A small network was shown many inputs. Here are its activations along a few directions, one row for each input.
In each table, some parts of the input vary, and every possible input appears once, in random order.
A made-up example of a description, with smaller parts first: one of 2 separate values, together with either a single point or one of 11 places around a ring or (one of 6 places along a line, together with one of 8 places around a ring).
Shared parts are said once, and a part with two or three values counts as separate values.
In the rows, zero is written as 100.

Rows:
x1:  80 110 103 113 111 107  95  84 135  73  96  93 113 128  35 108 119
x2: 137  85  94  92 103 130  93  77 115  96  90 109  66  88 135 103  85
x3: 110  73  61  90 101 102  93  90 110  77 106  92  73 106 148 102  89
x4:  77 111 110 113  86 101  95 105  95  87 102 105 135  98  41  96  85
x5: 117  77  99  73 109 120  96  79 113 103  69 104  79  86 127 106  92
x6:  69 127 123  95  91 114 105  91 130  82  95  63 110 130  60  84 107
x7: 139  75  69  95 105 115 102  89 118  85 100 100  66  95 136  99  78
x8: 137  91  98 105  92 121  89 104  65 111  94 116  66  75 124 109  76
x9: 101  65  74  98  98 101  76 118  61 111 108 115  80  87 127  94  93
x10: 102  99  94  92 117  85  98 115  93 119  93 120 104  89 144  96 122
x11: 121  90  68  98  96  82 108 115  93 100 122 104  96  95 159 119 113
x12:  85 127 107 108  93  89 112 103 130 101 118 106 150  93  61 107 118
x13: 123 108 112  68 114  66 103  80  81 146 111  98  91 100 132  95 106
x14:  68 109 120 128  91 106  98  83 137  72  84  78 112 125  57  87 114
x15: 111  78  77  95 107  90  97 115  94 118 121 118 100  87 148 103 127
x16:  78 106 104  99  94 109  96  79 148  76 100  98 134 110  50  91  94
x17:  58 120 123 111  93 101 115 114  95  90 111  89 129 102  47  93  70
x18: 113  88 102  62 119  89  92  54  99 127  96  86  70 110 119  78  82
x19:  76 129 125 134  92  86 113 107 118  97 102  84 130 106  70 104 138
x20: 147 104 102 102  99 109 108 101  98 117 106 121  85  77 147 119 109
x21: 138  83  77 107  99 104  99 114  64  92 104 105  67  81 126 103  69
x22:  95  81  90  96 107 102  81 118  62 115  79 118  91  92 121  89  88
x23:  77 145 132 107  85  93 123 115 114 101 109  82 131 124  71  98 132
x24: 125  98 105  83 100  95 108 105  99 125  84 119  94  77 139 123 116
x25: 114  84 106  90  99 108  95 105  63 110  71 116  77  76 116 109  83
x26: 110  75  66 106  96  98  97 115  59  89 110 102  80  94 134 106  80
x27:  68 134 126 102  98  88 130 112 129 100 125  92 149 102  70 104 103
x28:  93  80  84  80 119 107  80  92 111 102  79 104  84  99 133  83  97
x29: 150  96  81 100 101  90 113 114  97 101 116 109  86  84 151 116 103
x30:  68 129 124 115  82 111 109 118  82 100  97  74 111 120  45  90  98
x31: 100  63  69  86 108 106  78  91 111  96 105 107  74  99 138  87 103
x32:  58 117 121  94 102 104 112  87 144  72 109  81 126 114  59  87  80
x33:  94 126 112 117 103  87 107 110 118  98 110 105 137 119  50 126 143
x34:  67 114 126 142  86 100  99 108  84  84  88  84 113 110  46  92 105
x35: 112  93 111  79 106  80  91  81  49 133  95 101  74 104 109  81  73
x36:  82 110 105 129  98 104  96 112  88  92  97 105 117 120  23 115 109
The inputs of x29 and x21 match in every part but one. If x11 is changed in the same way as x29 into x21, which row does it become?
> x26
Describe the family of inputs behind these rows.
> one of 3 separate values, together with either a single point or one of 5 places around a ring or one of 6 places around a ring
List by row number the other rows that have the choice among 3 separate values in common with x2.
> x1, x3, x5, x6, x7, x14, x16, x18, x28, x31, x32

Rows:
x37:  83  82  79  89 106 104  87  80 103  81 109  76  80 122  83  77  70
x38: 134  90 103  74 103  94  96 101  44 141  92 118  77  74 152  95  75
x39:  88  93 100 101  91 114 100  74 109  74 103  69  89 118  89  72  57
x40:  95 114 106 120  86 131 105 122  99  75  98  98 116  88  67 118  84
x41: 158 106  88 102  96  82 120 125  64 123 120 120  87  79 167 122 118
x42: 100 116 132  93 108  93  99  85  82 126  74 108 107  96  64  98  92
x43:  84 127 146  85  99 106 110  95  82 122  90  89 111  94  72  96  83
x44:  98 119 117  80 100 115 118  84 161  89 103  88 110  98 100 109 108
x45: 145  71  74  83 101 115  84  82  75 100  88  95  42  92 152  93  60
x46:  82  88  72 115  92 102  91 129  88  80 123 109 116  99  77 106  85
x47:  87 100 123  95 107  97  82  96  74 135  77 113  94  98  84  85 113
x48:  74 114 130  93  96  84 112  98  80 121 106  92 119  99  88  76  73
x49:  68  88 111  86 112  81  87 109  64 128  81 103 103 106 101  83 103
x50:  80  76  69 120  93 104  82 136  81  81  90 112 105  96  94 105 106
x51:  73 103 106  79 106  78  95 106  72 122 110 100 113 106  81  79  86
x52:  95 131 115 121  85  71 133 122 100 104 134  93 128 103 102 104 117
x53:  99  79  93 105 107 123  74  72 105  91  74  91  63 117  86  83  98
x54: 113  93 105 100 101 120  88  65 112  81  73  87  74 116  63  97  76
x55:  97 105 117  93  96 134 100  75 112  76  88  69  79 115  72  93  66
x56: 101  92  96  92 116 106  89  76 152 101  89 108  99 103 117  97 137
x57: 112 117 106 126  94  84 100 121  93 120 103 111 106 108  98 113 155
x58:  88 105 104  86 101  96 116  80 156  82 119  91 123 102 120  87  98
x59:  81  67  78  94 101 112  77  84  94  84  79  81  70 124 100  81  89
x60:  83 100  95 126  83 108 107 120  95  72 118 101 123  89  84  99  74
x61: 122 133 117 123  98  80 119 107 102 111 102 106 117 102  78 126 135
x62: 106 101  98 129  90 117  95 105  98  85  89 113 109  83  59 126  95
x63:  81  79  84  81 117  91  93  91 141  94  94  99 104 108 132  96 129
x64: 113 107 104  87 106 106 106  66 159  91  89 107 108  99  94 112 119
x65:  93 120  89 110 100  67 117 127  92 107 138 102 124 114  98 107 128
x66:  94 106  90 116  93  71 105 135  84 114 106 103 115 116 113 111 145
x67:  85  93  81  75 116  91 101  82 148  87 125  98 117 111 116  92 109
x68: 140  75  71 108  98 113  96 122  61  96 106 127  78  61 152 120  75
x69:  94  86  89 132 100 118  79 118  90  90  88 120  98  89  81 110 114
x70: 147  80  79  68 113 100 107  87 122 109 106 115  76  73 183 107 101
x71: 109 145 129 114  87  91 129 125 102 107 115  87 120 102  84 123 126
The inputs of x46 and x37 match in every part but one. If x50 is changed in the same way as x46 into x37, which row does it become?
> x59
Describe the family of inputs behind these rows.
> one of 5 separate values, together with either a single point or one of 6 places around a ring
List by row number the other rows that have the choice among 5 separate values in common with x57.
> x41, x52, x61, x65, x66, x71

Rows:
x72:  99  64  85 101  92 128  75 118  37  97  85 115  73  67  95  94  35
x73:  63  96  94 110 107  75  90  93 107  98 105 108 130 119  57  88 113
x74: 139 112  93 120  93  65 114 147  29 139 119 121  92  89 149 124 137
x75:  99 116 135 129  89 118 105  90 116  99  72  98 105  89  71 114 119
x76: 140  75  49 101 106 109 102 107 146  71 119 122  94  75 172 119 114
x77:  85 129 115  98  87  94 130 106 115  82 114  73 123 119  71 104  82
x78: 112 100 124  44 121  79 113  78  95 148  93 114 100  79 158  88  88
x79:  53 113 106 112  91  96 102 114 112  85 128  77 129 120  82  72 108
x80:  70 101 101  99 109 105  87 110 113 104  78 106 115 110  68 112 137
x81: 118  61  77  76 111 118  73  50 108  84  70  74  36 132 130  67  72
x82: 122 134 121 109  93 114 110  87 123  93 117  92 104 100  47 117  96
Describe the family of inputs behind these rows.
> either one of 5 separate values or one of 6 places around a ring
A walk changes only the place on the ring of 6. It starts at x73 and steps to x80. List the rest of the walk in order.
> x75, x82, x77, x79
